These are the activations of a small neural network, seen along a few directions. Each row is one input.
Each table varies a few parts of the input and shows all the possible inputs, shuffled.
Descriptions start from the smaller parts, as in this example, which fits no table here: values(2) and (point or line(9) or (line(6) and ring(8))).
Shared parts are said once, and a part with two or three values counts as separate values.

Other details of the inputs shift rows strongly along two fixed directions, in all tables alike. That doesn't count.
To show where, the next rows are all for the same input, with only those details redrawn:
[ 1.94  0.85  1.46  0.85  0.48 -3.24 -0.40 -0.27  4.88  2.80  0.05  5.54
  3.99  1.86]
[ 2.07  0.03 -5.09 -1.15 -0.71 -0.54  2.77  1.41 -1.74 -2.85 -2.34 -4.66
 -2.68 -4.95]
[ 2.01  0.89  1.60  0.79  0.43 -3.40 -0.38 -0.25  4.76  2.84  0.04  5.66
  3.91  1.86]
[-1.10 -2.51 -1.19  0.93 -3.79 -1.11 -2.57  6.55 -3.70 -2.74  2.69  0.65
  2.68 -6.29]
[ 0.25 -1.03 -0.03  0.92 -1.92 -1.96 -1.63  3.50  0.12 -0.31  1.50  2.75
  3.30 -2.70]
[ 1.95  0.85  1.52  0.87  0.46 -3.28 -0.39 -0.27  4.87  2.82  0.06  5.62
  4.01  1.89]
[ 4.85  3.00 -3.93 -1.58  3.02 -1.98  5.36 -4.57  5.04  1.22 -5.21 -2.05
 -2.71  1.37]
[ 2.64  0.88 -2.04 -0.50  0.25 -2.10  1.90 -0.15  1.72  0.19 -1.83  0.06
 -0.15 -1.20]

Rows:
x1: [-1.22 -1.12  3.49  0.52  2.41 -2.30  0.61 -2.48  2.53  3.67 -1.14  5.21
  4.16  2.07]
x2: [ 0.01 -3.18  4.90  2.05  2.83  0.74 -1.34  0.17  1.62  1.47  0.16  2.32
  0.84  2.82]
x3: [ 0.10 -2.22 -1.27  0.42  0.54  3.68  0.83  5.23 -5.12 -2.69 -1.15 -2.30
 -0.77 -3.10]
x4: [-1.93 -0.74  1.34  3.75 -8.85  1.14  2.56 -3.46  0.19  2.68  2.34  3.55
  1.96  7.94]
x5: [-0.29  0.90 -0.74  2.49 -1.86  1.30 -4.22  5.56 -3.46 -3.01  2.52  1.92
  0.24 -0.21]
x6: [ 0.31 -4.01  3.99  1.58  0.77 -0.38 -3.15  3.41 -1.45 -0.75  3.36 -1.24
  1.28  1.13]
x7: [-2.68 -0.33  1.03  1.39 -1.13 -3.66 -4.95 -0.09  0.09  1.29  3.55 -0.78
  2.07  1.13]
x8: [ 3.15 -0.46 -0.89  0.40  1.28  1.15  0.97  2.98  0.12 -1.81 -1.06  0.09
 -1.29  0.83]
x9: [ 1.98  4.59 -6.84 -0.61  0.33 -1.08  2.34 -2.70  0.34 -1.55 -3.32 -4.18
 -4.22 -1.02]
x10: [-3.17  0.23  1.97  1.68  0.36 -2.49 -3.25 -2.44  1.72  2.85  0.54  2.43
  1.21  1.83]
x11: [-2.76 -4.93  1.54  0.75 -2.55 -2.67 -3.62  4.91 -4.26 -1.82  4.59 -3.55
  2.13 -4.99]
x12: [ 1.26 -2.30 -2.69  0.56 -6.71  2.97  9.62 -4.49 -0.65 -1.22 -3.34 -5.85
 -3.59  3.80]
x13: [ 0.27 -1.00  0.04  0.95 -1.95 -2.02 -1.62  3.50  0.09 -0.29  1.51  2.81
  3.31 -2.72]
x14: [-5.94 -1.63 -0.91  1.50 -2.73 -0.01 -3.91  3.32 -6.72 -2.14  2.12  0.26
  2.24 -4.81]
x15: [ 0.43 -1.73  4.75  1.43  3.92  0.80  0.16 -0.79  1.72  2.35 -1.07  5.29
  2.80  4.64]
x16: [-1.47  0.17 -0.90  1.31  1.44  2.90 -0.77  0.41 -4.77 -2.26 -1.34 -1.57
 -2.11  0.18]
x17: [ 2.18  1.31 -2.69 -0.11  2.86  0.74  0.33 -2.81 -0.83 -1.72 -1.78 -8.18
 -6.02  3.10]
x18: [ 0.41 -1.36 -2.02 -1.34  2.62 -0.93  4.07 -3.71  0.38  0.04 -4.27 -6.13
 -4.72 -2.13]
x19: [-1.53  3.25 -1.73 -2.00 -1.06  3.17 -0.15  0.58 -2.58 -1.29  0.46 -0.91
 -1.24 -2.54]
x20: [-0.69  1.73  4.24 -1.37  0.40 -1.53 -4.16 -3.12  4.20  2.95  4.11  2.10
  1.49  4.96]
x21: [ 0.93 -0.92 -0.58 -3.84  2.59  2.37  4.10 -3.78  1.10 -0.76 -2.37 -5.70
 -5.72 -1.86]
x22: [ 1.00  5.27 -5.45 -1.01  2.48 -0.38  3.96 -4.95  0.79  1.36 -5.41 -3.22
 -3.31  0.82]
x23: [-0.18 -0.61 -3.10 -3.72 -0.82  4.35  3.14  2.81 -4.79 -3.49 -0.80 -5.27
 -3.10 -6.89]
x24: [-0.68  2.60 -3.06 -1.68 -3.28  2.20 -1.77  2.98 -3.05 -4.27  2.65 -1.67
 -2.33 -4.32]
x25: [ 1.61  4.16 -0.90  1.13  3.34  1.87  1.06 -1.88  0.82  1.34 -3.18  1.10
 -1.36  4.62]
x26: [ 0.19  0.67  2.31  0.66  1.60 -1.96  0.56 -0.86  3.27  4.36 -1.14  5.53
  4.82  1.66]
x27: [-1.76  2.46  0.08 -2.36  1.17  2.33  0.51 -3.56 -0.42 -0.04 -0.68  0.15
 -1.53  0.53]
x28: [-3.92 -3.21  1.49  2.94 -1.68  2.45 -5.76  4.80 -6.10 -2.99  3.00 -1.21
 -0.73 -2.32]
x29: [ 0.86  3.51 -0.83 -3.26  3.35  1.37  2.57 -7.88  4.00  1.53 -3.22 -3.44
 -6.05  3.06]
x30: [ 2.13  1.30  3.14 -1.64  0.46 -0.23 -0.19  0.00  5.59  1.97  2.10  6.28
  2.79  2.29]
x31: [ 0.76 -1.12  5.69 -1.89  1.61 -1.45 -1.52 -2.02  4.98  2.92  3.82  1.90
  2.38  3.48]
x32: [-3.95 -4.24  2.29 -1.83 -1.95  3.18 -1.69  4.44 -5.31 -2.62  3.45  0.69
  2.03 -5.83]
Describe the family of inputs behind these rows.
> values(2) and (point or (values(3) and line(5)))
The inputs of x10 and x18 match in every part but the values(2) part. If x29 is changed in the same way as x10 into x18, which row does it become?
> x21
Change only the values(2) part in x28. List by row number the other rows that result.
> x2
Change only the values(3) part in x9. List by row number the other rows that result.
> x5, x24
Change only the values(3) part in x23. List by row number the other rows that result.
> x3, x26

Rows:
x33: [ 1.57  2.34  1.55  0.09  2.42 -2.32 -1.66 -1.28  4.83  2.38 -0.23  4.17
  0.98  2.47]
x34: [-3.31 -1.97  1.18  3.00 -4.76 -0.81 -3.40  3.32 -2.87 -0.65  3.53  2.59
  3.38 -0.93]
x35: [ 1.05 -0.41  3.63  0.78  2.76 -1.22 -1.33  1.52  3.30  2.78  0.54  6.17
  4.14  1.66]
x36: [-2.16 -3.70  3.08  0.63 -1.65 -0.48 -4.71  6.44 -2.06 -1.53  4.56  3.37
  3.62 -5.04]
x37: [-4.57 -1.96  1.75  1.42 -3.49 -0.01 -4.81  4.42 -4.08 -0.76  4.01  3.19
  3.95 -3.74]
x38: [-5.32 -2.82  1.56  0.85 -5.45  1.69 -6.39  7.24 -6.10 -3.27  6.04  2.34
  3.26 -6.35]
x39: [ 1.83  3.98 -1.53 -1.33  2.92  0.87  3.25 -4.71  2.91  1.69 -3.77  0.43
 -1.87  3.30]
x40: [ 1.22 -1.01 -2.39 -1.47 -1.13  1.30  4.50 -1.47 -1.55 -1.31 -1.71 -5.53
 -2.96 -0.71]
x41: [ 0.28  0.23 -2.71  0.30  0.00  0.66 -1.63  4.10 -3.68 -2.91  0.21 -1.45
 -0.63 -4.38]
x42: [-2.55 -1.23  6.14  0.84  3.55  2.25 -3.63 -3.73  0.49  1.96  2.07 -0.88
 -1.60  6.65]
x43: [-2.42  0.53  2.83  0.18 -1.42 -0.81 -3.42  1.49 -0.30  1.32  3.63  4.56
  4.34  0.28]
x44: [-0.54 -2.85 -2.69 -0.21 -2.17  1.28  3.29  0.18 -3.47 -2.12 -1.66 -5.10
 -2.76 -2.68]
x45: [ 1.95  3.00  2.20  0.71  0.67 -2.08  1.06 -5.14  6.29  4.69 -0.26  4.49
  2.40  8.11]
x46: [ 1.77  1.99 -3.12 -0.68  2.75 -1.54  1.19 -1.80  1.26 -0.15 -3.25 -2.69
 -2.46 -0.76]
x47: [ 0.09  1.10  1.65  2.35 -1.29 -0.22 -0.42 -0.48  2.03  2.38  0.64  4.84
  2.59  4.79]
x48: [ 1.45 -0.77 -2.80 -1.54  2.70 -0.54  2.60 -0.26 -0.49 -1.38 -3.22 -4.72
 -2.87 -3.62]
x49: [ 0.36 -1.73 -1.88 -0.77 -2.08  1.84  3.24 -0.34 -1.77 -2.30 -1.08 -4.61
 -3.54 -1.94]
x50: [ 0.79 -1.44 -2.42 -0.18 -1.46  2.63  3.97  0.39 -2.84 -2.04 -2.31 -4.39
 -2.82 -1.23]
x51: [ 4.01  4.14 -2.37 -2.03  4.28 -1.94  2.70 -4.56  4.37  1.23 -3.54 -1.96
 -2.17  2.43]
x52: [ 3.17  1.78  3.64 -1.12  5.04 -3.00  0.85 -3.58  7.77  5.07 -1.06  4.86
  3.16  5.07]
x53: [ 1.32  0.76 -7.32 -1.81 -2.21  2.46  4.74 -1.72 -4.03 -5.09 -3.14 -9.67
 -8.14 -3.39]
Describe the family of inputs behind these rows.
> point or (values(4) and line(5))
Change only the values(4) part in x53. List by row number the other rows that result.
> x34, x45, x47
Change only the values(4) part in x40. List by row number the other rows that result.
> x44, x49, x50

Rows:
x54: [-3.53 -3.80  0.42  0.93 -5.35  1.65 -2.13  5.77 -5.95 -2.75  3.77  0.14
  2.46 -5.04]
x55: [-1.99 -0.25  4.72  0.94  0.16 -0.56 -3.18 -0.19  1.70  2.30  2.77  5.60
  3.89  3.00]
x56: [ 3.28  1.90 -0.42 -1.79  4.43  0.43  4.38 -6.12  4.34  1.69 -4.12 -3.28
 -4.46  4.48]
x57: [-1.24 -1.71 -1.57  0.04 -2.08 -2.08 -4.02  7.77 -3.50 -2.77  2.88  1.01
  3.34 -8.33]
x58: [ 0.14 -1.51 -4.20 -1.00 -2.90  2.57  3.09  1.83 -4.91 -4.19 -0.81 -6.69
 -3.87 -4.24]
x59: [ 3.02  1.75 -0.66 -1.12  4.75  0.16  4.42 -6.12  3.75  1.97 -4.77 -3.12
 -4.10  4.68]
x60: [ 5.44  4.58 -4.48 -3.34  6.06 -1.91  5.59 -4.87  5.56  1.33 -6.59 -1.80
 -3.26 -0.52]
x61: [ 5.39  4.13 -3.51 -1.79  5.77 -2.54  4.18 -3.38  5.36  1.66 -5.80 -0.09
 -1.70  0.49]
x62: [ 1.54  2.59 -0.75 -0.03  2.25  0.28  2.07 -3.98  2.37  1.72 -2.62 -0.48
 -1.76  4.03]
x63: [ 0.08 -0.30 -4.49 -1.32  0.39  2.37  2.37 -0.01 -4.91 -3.81 -2.18 -7.86
 -5.59 -2.99]
x64: [-1.35 -0.46  3.57  2.10 -1.68 -1.72 -2.86 -0.22  2.41  2.44  2.60  5.53
  3.97  3.27]
x65: [-1.74 -1.48  5.47  1.03  0.69 -0.53 -2.85 -0.05  2.18  2.81  2.49  5.16
  3.80  2.78]
x66: [-1.17  0.61  3.99  1.50 -0.68 -0.39 -3.22  0.43  2.20  2.55  2.90  5.67
  3.69  3.59]
x67: [-1.44  0.82  3.54  0.90 -0.20 -0.30 -2.49 -0.78  2.11  2.76  1.77  5.30
  3.45  3.16]
x68: [ 3.22  1.96 -2.32 -0.83  1.75  0.20  5.78 -5.21  2.83  1.26 -4.79 -2.52
 -3.09  3.85]
x69: [-3.60 -3.42  0.12  2.22 -4.52  1.38 -3.61  6.14 -6.31 -3.10  3.64  0.06
  1.50 -4.21]
x70: [-1.37 -0.19  3.45  1.35 -0.88 -0.62 -1.86 -0.55  2.07  2.40  1.68  5.56
  3.19  2.87]
x71: [-1.11 -1.07 -3.85 -1.20 -1.38  1.64  0.67  1.11 -5.46 -4.18 -0.08 -7.60
 -4.39 -4.36]
x72: [-2.78 -3.70 -0.59  0.18 -2.61  1.22 -2.19  4.17 -5.82 -3.37  2.58 -4.67
 -1.21 -5.22]
x73: [-0.10  0.71 -5.23 -1.38 -1.06  1.73  2.24 -0.56 -4.07 -3.38 -1.87 -8.19
 -5.49 -3.46]
x74: [-0.66 -0.27  3.96  1.84 -1.08 -0.66 -2.49 -0.08  2.78  2.19  2.33  6.02
  3.68  3.86]
x75: [ 0.62 -0.61 -3.17 -1.09 -0.63 -0.58 -1.46  6.52 -3.37 -3.70  0.84 -1.44
  0.30 -8.36]
x76: [-1.19 -0.41  5.13  1.27 -0.01 -0.62 -3.79  0.35  2.27  2.36  3.46  6.15
  4.27  3.95]
x77: [ 0.54  0.14  0.87  0.58 -1.19 -1.13  1.35 -1.98  2.36  1.81 -0.06  1.53
  1.38  2.74]
Describe the family of inputs behind these rows.
> values(4) and (point or line(5))
The inputs of x63 and x71 match in every part but the values(4) part. If x62 is changed in the same way as x63 into x71, which row does it become?
> x73
Change only the values(4) part in x74. List by row number the other rows that result.
> x64, x69, x70
List by row number the other rows that have the values(4) part in common with x60.
> x54, x55, x65, x67, x70
